A small network was shown many inputs. Here are its activations along a few directions, one row for each input.
Each table varies a few parts of the input and shows all the possible inputs, shuffled.
A made-up example of a description, with smaller parts first: one of 3 separate values, together with either a single point or one of 11 places around a ring or (one of 4 places along a line, together with one of 5 places around a ring).
Shared parts are said once, and a part with two or three values counts as separate values.
In the rows, zero is written as 128.

Other details of the inputs vary at random and push rows far along two fixed directions, the same in every table; ignore that.

Table:
r1: [ 69 184  97 112 155 115 111 220 157 151 154 174  82 152]
r2: [112 154 132 116 152 136 139 138 121 161 134 161 128 139]
r3: [110 121 122  67 126 113  92 149 148 100 107  76 168 210]
r4: [148 115 135  99 113 131 108 109 111  96 129  49 163 192]
r5: [184  84 154 171  92 174 144  40  56  95 125  80 137  64]
r6: [175  67 166 136  99 171 159  26  86  72 111 121 165  65]
r7: [ 79 166  96 152 143  86 145 180 152 175 151 169  99 126]
r8: [127 121 119 111 111 151 103 131 114  97 131 104 146 151]
r9: [134 139 125 118 134  91 113 158 158 103  99  94 115 163]
r10: [183  79 162 157  94 161 160  38  55 105 134  76 146  65]
r11: [135 123 136 184 134 190 168 122  91 155 153 246 107  21]
r12: [109 158 119 165 151 124 140 191 140 160 134 187  71 101]
r13: [157  80 150 121  97 158 135  67  82  83 141  91 165 104]
r14: [ 92 134 107 146 133 104 140 143 144 136 160 161 125 112]
r15: [140  85 135  94 107  92  77  95 171  95 123  63 148 160]
r16: [134 100 140  92 121 106 113 107 152  60  99  65 144 169]
r17: [115 147 125 144 128 122 127 150 118 129 138 126  88 114]
r18: [107 173 105 123 145 146 115 173 123 157 143 155 112 162]
r19: [118 133 130 115 124  98 125 149 127 119 136  82 110 153]
r20: [124 134 122 102 137 100 104 161 169  86 110 105 130 169]
r21: [112 170 103 149 155 140 130 204 138 183 121 176  95 135]
r22: [123 161 119 158 153 161 136 170 126 166 138 200 107 120]
r23: [153 117 142 125 122 137 146  95 116 120  93  98 138 127]
r24: [115 158 116  79 146 115 107 164 165 125  97 101 145 226]
r25: [172  74 142 184  89 146 160  26  76 109 131  83 169  66]
r26: [138 131 135 160 130 144 153  98 121 213 145 202 105  40]
r27: [132 109 131 136 126 128 106 144 143  82 124 108 122 139]
r28: [133 131 115  94 127 125 103 155 154  99 102 116 158 177]
r29: [ 82 180  86 141 154 119 140 179 146 194 157 195 129 153]
r30: [ 98 151 131 113 147  92 131 163 142 146 124 128  98 144]
r31: [153 146 139 185 144 166 190 111  91 180 130 228  97  15]
r32: [112 158 134 145 152 143 169 138 104 195 134 193 101  75]
r33: [116 110 106 125 109 122 119 116 133 111 136 109 177 153]
r34: [169 120 143 136 125 148 130  94 117 102 110 119 152 129]
r35: [149 107 159 157 124 131 173  75 105 113 116 145 101  57]
r36: [135 124 119  82 120 104  69 125 176 138 114  72 163 216]
r37: [137 107 137 119 112  89 100 106 161 136 122  90 119 133]
r38: [102 140 128 120 139 121 141 154 125 133 163 153 103 110]
r39: [103 126 132  91 139  98 111 146 150 103 125 100 129 165]
r40: [132 104 125  95 109 123  90 109 158 136 126 118 160 147]
Each input here is: one of 5 places around a ring, together with either one of 2 separate values or one of 6 places around a ring.
Question: The inputs of r1 and r8 match in every part but the place on the ring of 5. If r15 is changed in the same way as r1 into r8, which row does it become?
Answer: r40
Question: Which other rows does r31 become when the place on the ring of 6 takes its other values? List them by row number.
Answer: r5, r10, r21, r23, r32
Question: Which other rows does r36 become when the choice among 2 separate values takes its other values? List them by row number.
Answer: r29

Table:
r41: [105 122 141 143 132  40 110 177 155  52 129  25  54 159]
r42: [115 118 102 130 119  83 101 141 156 113 145  66 172 195]
r43: [121 145 128 111 147 129 108 174 148 184  99 138 108 141]
r44: [121 151 121 189 147 140 165 131  92 172 142 155 118 102]
r45: [120 164 113 127 162 138 139 167 159 116 113 175 130 169]
r46: [130 113 140 138 126 130 134 119 142 201 129 176 105  77]
r47: [105 139 112 119 153 138 144 189 150 128 107 165 136 155]
r48: [107 126 130  64 131 113  88 123 157  71 130 106 155 198]
r49: [124 141 150 110 146 160 170 144  86 155 125 179 114  89]
r50: [106 128 122  98 116  95 104 125 129 139 151  47 141 205]
r51: [ 92 161 114 115 147 149 129 184 109 128 166 139 111 165]
r52: [108 173  90 140 140 116 143 167 133 167 100 131 129 150]
r53: [127 135  92 118 117 129 117 163 144  76  96  77 161 196]
r54: [162 103 162 103 123 163 133  66 103  56 123  99 147 135]
r55: [132 136 113 155 111 131 132 116 132 196 137 165 100  76]
r56: [101 144  91 120 118 130  86 178 160 133 135 164 119 133]
r57: [135 135 125 173 135 178 126 154 104 141 163 174  95  94]
r58: [ 74 154  96  92 125 124 117 168 135 123 150 160 128 140]
r59: [141  69 180 142 117  64 144 106 138  38  98  50  67  72]
r60: [151  74 140 156  93 150  83  87 110  71 154  87 149 118]
r61: [120 141 116 185 143 164 164 150  99 128 157 177 121 104]
r62: [127 125 122 165 125 129 117 129 129 175 182 169 110  78]
r63: [150 162 136 157 157 152 172 128 114 140 111 196 124 106]
r64: [137 142 113 138 130 123 116 167 116  99 112  60 158 214]
r65: [121 129 131  61 130  88  96 111 168 108 136  87 157 191]
r66: [117 142 163 162 158  67 165 140 155  94 128 161  20  52]
r67: [110 128 143 108 146 168 164 143 101 135 139 189 112  87]
r68: [105 123 144 110 133 124 164 109 118 192 144 173 114  84]
r69: [122 181 135  88 160 138 138 162 124 139 121 158 114 167]
r70: [111 139 149 113 148 145 165 125  95 179 125 166 110  83]
r71: [149 172 131 115 154 144 107 172 148 149 106 161 105 160]
r72: [119 148 146 117 142 124 159  87 127 180 151 183 108  98]
r73: [124  83 144 128 101 144 113  76  86  61 169  84 158 125]
r74: [128 152 141  73 143 112 108 118 137 117 102  69 140 205]
r75: [155 130 129  96 134 142  75 147 168  83 100  95 133 201]
r76: [139 135 121 129 125 122  75 151 130 136 118  44 128 199]
r77: [ 72 130 122  74 142 123 118 170 145 129 142 171 132 142]
r78: [128 153 125 115 141 108 101 136 180 186 124 155 106 156]
r79: [122 157  95 124 128 153 104 191 145 135 121 150 106 142]
r80: [135 170 129 119 156 129 103 152 157 173 105 149 102 155]
r81: [169  72 132 175  84 130 162  27  99  97 135 112 174  42]
r82: [154  46 159 161 101 155 155  42  98  65 121 141 177  50]
r83: [104 141 136 172 133  69 168 159 136 100 129 140  22  37]
r84: [166  98 155 147  95 163 166  28  48 110 122  87 140  52]
r85: [152  64 146 198  97 159 148  43  76  62 159 122 169  63]
r86: [130 129 135 139 139 151 111 119 149 131 145 217 109  84]
r87: [154  93 120 153  87 112 144  58 119 117 108  69 167 120]
r88: [184  66 142 163  75 145 124  31 105 110 141 108 148  32]
r89: [151 132 146 137 139 167 140 154 110 164 111 183 105  82]
r90: [106 104 130  53 121  88 101 133 159 119 129  77 163 177]
r91: [119 123 116 104 133 105  95 130 176  68 108 112 172 201]
r92: [166  59 153 115  97 121  98  73 143 111 121  88 159  99]
r93: [123 168 101 128 131 130 106 172 138 179 107 127 104 140]
r94: [165  89 144 135 115 107 131  48 147  87 121 102 179 122]
r95: [ 98 151 101 156 137  97 136 155 144 182 149 130 129 167]
r96: [ 99 120 118 102 135 129  88 180 169 138 127 175 122 135]
r97: [149 149 132 174 136 170 132 155  88 161 149 164  96  96]
r98: [146 120 127  89 123  94  66 121 193 117 120  91 148 185]
r99: [137 160 135 161 160 137 168 108 123 164 111 184 121 101]
r100: [116 118 130 150 135 116 171 115 137 189 123 180 130  88]
r101: [121 175  92 137 137 131 148 188 124 142 101 143 133 155]
r102: [130 143 131 157 144 116 166  93 146 177 129 190 125 102]
r103: [138  86 143 124 101 118 121  64  97  98 174  66 160 119]
r104: [129 130 127 174 123 133 126 119 120 198 167 158  97  92]
r105: [120 133 122 106 144 152 106 193 154 140 113 162 110 144]
r106: [139  85 116 149  89 134 126  80 117  56 118  98 179 112]
r107: [112 151 116 126 129 168 162 141  92 129 148 178 108  85]
r108: [126 146 127  98 128 131 109 161  97 102 133  53 141 210]
r109: [139 125 126 102 133 121 124 166 138 102  74  78 166 200]
r110: [129 152 114  79 115 129 115 158 109 100 103  60 145 194]
r111: [114 112 125 141 137 112 162 124 146 166 138 192 144  74]
r112: [190 106 136 141  91 163 112  98  92  91  96  71 141 115]
r113: [141  92 129 105  88 116 127  61 110  96 144  73 164 103]
r114: [147 107 153 136 114 143 132  71  65 108 140  48 142 132]
r115: [106 150 118 123 155 115 145 170 143 172  92 142 134 152]
r116: [ 90 161 101  97 123 102 135 146 137 183 140 130 116 147]
Question: The inputs of r62 and r88 match in every part but one. If r104 is changed in the same way as r62 into r88, which row does it become?
Answer: r55
Question: The inputs of r53 and r47 match in every part but one. If r101 is changed in the same way as r53 into r47, which row does it become?
Answer: r109
Question: Describe the family of inputs behind these rows.
Answer: one of 4 places along a line, together with either a single point or (one of 3 separate values, together with one of 6 places around a ring)
Question: Start at r97 and move only the place on the line of 4, one step at a time. The first step leads to r112. Which rows follow, in order?
Answer: r89, r71
Question: Which other rows does r73 become when the choice among 3 separate values takes its other values? List them by row number.
Answer: r60, r85
